Each row below holds a small network's activations on one input, seen along a few directions.
In each table, some parts of the input vary, and every possible input appears once, in random order.
A made-up example of a description, with smaller parts first: one of 3 separate values, together with either a single point or one of 9 places along a line or (one of 5 places around a ring, together with one of 6 places along a line).
Shared parts are said once, and a part with two or three values counts as separate values.
In the rows, zero is written as 128.

Other details of the inputs shift rows strongly along three fixed directions, in all tables alike. That doesn't count.

Table:
row 1:  53 142 139 123  86 103 118 124 130  76 103
row 2: 174 117 192 146 127 163 123 144 110 146 156
row 3: 141 177  80 130 155  62 186 145 111 150  85
row 4: 138 109 139 149 141 134 125 156 137 133 191
row 5: 159 147 101 117 163 109 155 132 117 170  51
row 6:  48 114 127 132  97 150 107 127 126 143 200
row 7: 160 132 181 151 139 122 145 150 105 121  87
row 8: 155 137 125 128 144 104 127 149 134 144  65
row 9: 154 129  85 113 186 137 144 141 119 211 175
row 10: 173 102 198 138 124 179  81 123 158 122 169
row 11: 155 155  88 128 177 100 170 156 111 184 207
row 12:  62 131 115 105  88 143 105 110 126  91  82
row 13: 144 150 119 142 132 103 161 142 109 155  75
row 14:  65 132 122 133  83 118 113 108 156  80 145
row 15: 178 102 234 135  93 207 109  95 130  72 144
row 16: 116 121 162 143 132 128 129 154 112 124 137
row 17:  60 142 104 144  83 107 138 105 135 116  79
row 18: 148 146  54 113 165  91 155 138 136 169  62
row 19: 152 132 206 150 123 117 137 155  97  95  33
row 20: 174 155  63 114 152 107 160 138 124 143  63
row 21: 164 132 166 134 125 116 133 170 101 127  64
row 22:  56 143  99 109  98 132 125 106 112 113  72
row 23: 154 126 215 143 101 140 121 148  96 105  45
row 24:  73 144 113 116  97  95 137  95 162  81  81
row 25: 197 146 166 110 169 101 161 165 104 135  86
row 26:  44 116 131 119 116 150  90 120 138 151 193
row 27:  67 141 104 114 101  92 137 104 157  88  87
row 28:  77 107 120 125 102 168  90  80 172 121 151
row 29: 142 152  52 116 169  91 166 130 127 182  68
row 30: 188  93 182 134 106 143  94 113  93  62  84
row 31: 167 135  73 120 159 154 146 120 132 172 194
row 32: 163 101 203 116 114 211  84 125 119 107 174
row 33: 129 112 144 110 136 151 102 136 129 138 118
row 34:  60 108 112 134  99  97  68 103 118 106  87
row 35: 132 160  83 146 162  69 185 151 109 160  77
row 36: 164 143  91 137 159 113 151 137 145 155 210
row 37: 206 119 128 110 197 149 133 171 108 202 166
row 38:  61 114  84 148 118 125 124 124 156 131 211
row 39:  69  87 126 158  99 117  76 109 120  89 175
row 40:  76 121 116 123  79 150 125  84 154  76 128
row 41: 182 122 160 119 139 184 119 125 113 139 156
row 42: 125 156  75 128 158  84 156 134 130 177  85
row 43: 155 105 104 125 146 107  91 125 103 135  76
row 44:  67 150 111 119 101  94 148  87 153  94  87
row 45: 136 134  67 116 155  49 142 131 104 130 100
row 46: 165 149  71 109 152 105 155 155 113 146  63
row 47: 160 107 189 146 139 149 115 163 120 118 168
row 48: 190 108 128 141 152 106 103 145 101 126 204
row 49:  60 109 139 127  99 147  82 115 158 123 160
row 50: 154 117  91 118 151 144 151 142 130 151 208
row 51: 190 132 161 143 142 143 135 132 137 128 201
row 52: 121 139 152 124 138 114 125 145 108 149  65
row 53: 165 127 107 150 159 114 149 153 138 148 169
row 54:  55 141 147 115  95 113 133  91 138  90  96
row 55: 170 107 194 125 108 162  91 121 143  90  43
row 56: 182 134 151 146 120 118 139 149 126 120  62
row 57: 149 127 171 151  95 136 121 122 137 100  66
row 58: 149 137  88 128 161 105 148 162 133 160 219
row 59: 160 138  84 120 173 114 158 124 157 166 213
row 60:  55 127 101 104 126 121 126 117 150 130 215
row 61: 186 114 173 161 140 148 126 138 143 118 155
row 62: 165 127 182 135 139 148 114 128 129 147 114
row 63: 161  97 212 121 112 200 108 124 117  96 183
row 64:  50 154  60 113 101 120 141  88 130 124  81
row 65: 171 144  84 132 163 106 155 149 141 157 208
row 66: 140 131 131 112 163 128 147 138 124 161 207
row 67: 185  84 205 134  90 181  48 101 104  54  95
row 68:  54 134 123 154  91 110 134 101 144  92  98
row 69: 175 107 152 152 118 100  99 145  86 109  64
row 70: 154 141 104 126 127 121 162 113 132 111  79
row 71: 145 127 127 113 159 136 130 142 110 170 103
row 72:  52 113 147 120 103 148  81 119 145 126 161
row 73: 164 127 111 127 141 152 157 113 131 137 177
row 74:  60 113 100 110 107 156 124 110 134 118 210
row 75: 162  90 221 125 103 189  71 122 147  88  96
row 76:  62 125  87 117 115 152 144  95 129 139 209
row 77:  64 130 117 118 115 136 131  85 159 127 213
row 78: 149 125 108 113 162 119 144 144 147 153 213
row 79:  45 145  81 129 105  98 120  98 158 130  74
row 80: 180 130 152 145 120 117 136 157 121 122  61
row 81: 133 142 143 127 146 116 132 139 114 161  84
row 82: 151 151  52 116 150  87 186 143 118 140  74
row 83:  46 137 142 124  90 119 115 119 128  92 147
row 84:  60 150  46 116 100 117 135  87 149 115  80
row 85: 165 144 190 133 127 117 137 151 101 104  89
row 86:  60 113  95 137 100 136 113 130 145 144 201
row 87: 195 112 129 121 141 180 112 133 138 136 181
row 88: 140 116 156 120 127 167 136 124 110 124 168
Description of these inputs: one of 8 places around a ring, together with either a single point or one of 10 places around a ring.
Changing only the place on the ring of 8 turns row 63 into row 6. The same change can be made to row 70. Which row results? -> row 57
Changing only the place on the ring of 8 turns row 2 into row 54. The same change can be made to row 69. Which row results? -> row 45
Changing only the place on the ring of 8 turns row 66 into row 52. The same change can be made to row 44. Which row results? -> row 42
Which other rows agree with row 12 in the place on the ring of 8? List them by row number. -> row 20, row 22, row 31, row 32, row 41, row 46, row 64, row 67, row 84, row 87
Start at row 46 and move only the place on the ring of 8, one step at a time. The first step leads to row 75. Which rows follow, in order? -> row 49, row 86, row 4, row 58, row 78, row 50
Change only the place on the ring of 8 in row 87. List by row number the other rows that result. -> row 8, row 14, row 27, row 38, row 55, row 80, row 82

Table:
row 89: 181 130 122 135 171 104 139 163 119 159 185
row 90: 103 119 166 121 103 175 106 103 156 102 177
row 91:  73 156  61 114 131  99 172 112 139 143 123
row 92: 199 120 114 133 185 127 134 146 119 187 166
row 93: 103 110 175 133 102 174  98 125 126 110 176
row 94: 143 136 140 109 135 123 136 135 136 121  85
row 95: 189 136 130 143 169 113 152 173 122 160 185
row 96: 158 123 122 121 130 131 126 140 132 122  86
row 97: 216 121  97 122 178 139 134 152 122 171 174
row 98: 143 129 134 130 138 120 116 131 126 142  86
row 99:  61 149  59 130 130  96 144 127 138 163 110
row 100: 134 126 175 138 113 108 122 147 130  92  82
row 101: 137 134 136 136 125 120 128 124 123 138  83
row 102:  87 122 129 116 107 159 114  92 150 120 200
row 103:  67 146  38 126 115 105 160 109 137 136 117
row 104: 134 131 166 128 109 128 124 130  99 103  70
row 105:  85 113 125 114 116 155 106  87 150 116 197
row 106: 126 122 159 126 115 126 116 125 101 100  71
row 107: 153 123 113 126 128 125 125 117 122 112  86
row 108: 196 133 128 141 169 109 152 162 114 162 190
row 109: 107 100 174 124 108 171  91 130 129 115 178
row 110: 111 108 173 146 102 176 104 104 148 120 172
row 111: 142 125 170 144 117 104 122 128 120  87  86
row 112: 134 122 166 131 117 132 110 135 135 120  59
row 113:  55 151  70 140 119  76 164 126 133 130 133
row 114: 158 133 123 130 125 134 133 135 129 116  86
row 115:  61 143  56 113 134  89 139 133 107 153 119
row 116: 154 139 139 110 139 122 132 125 128 120  88
row 117:  95 109 109 128  98 164 103  92 147 116 196
row 118: 135 131 172 134 111 136 138 135 103 102  73
Changing only one part turns row 99 into row 90. The same change can be made to row 98. Which row results? -> row 116
What do these inputs look like to the network? -> one of 5 separate values, together with one of 6 places around a ring
Change only the place on the ring of 6 in row 89. List by row number the other rows that result. -> row 95, row 100, row 108, row 111, row 113
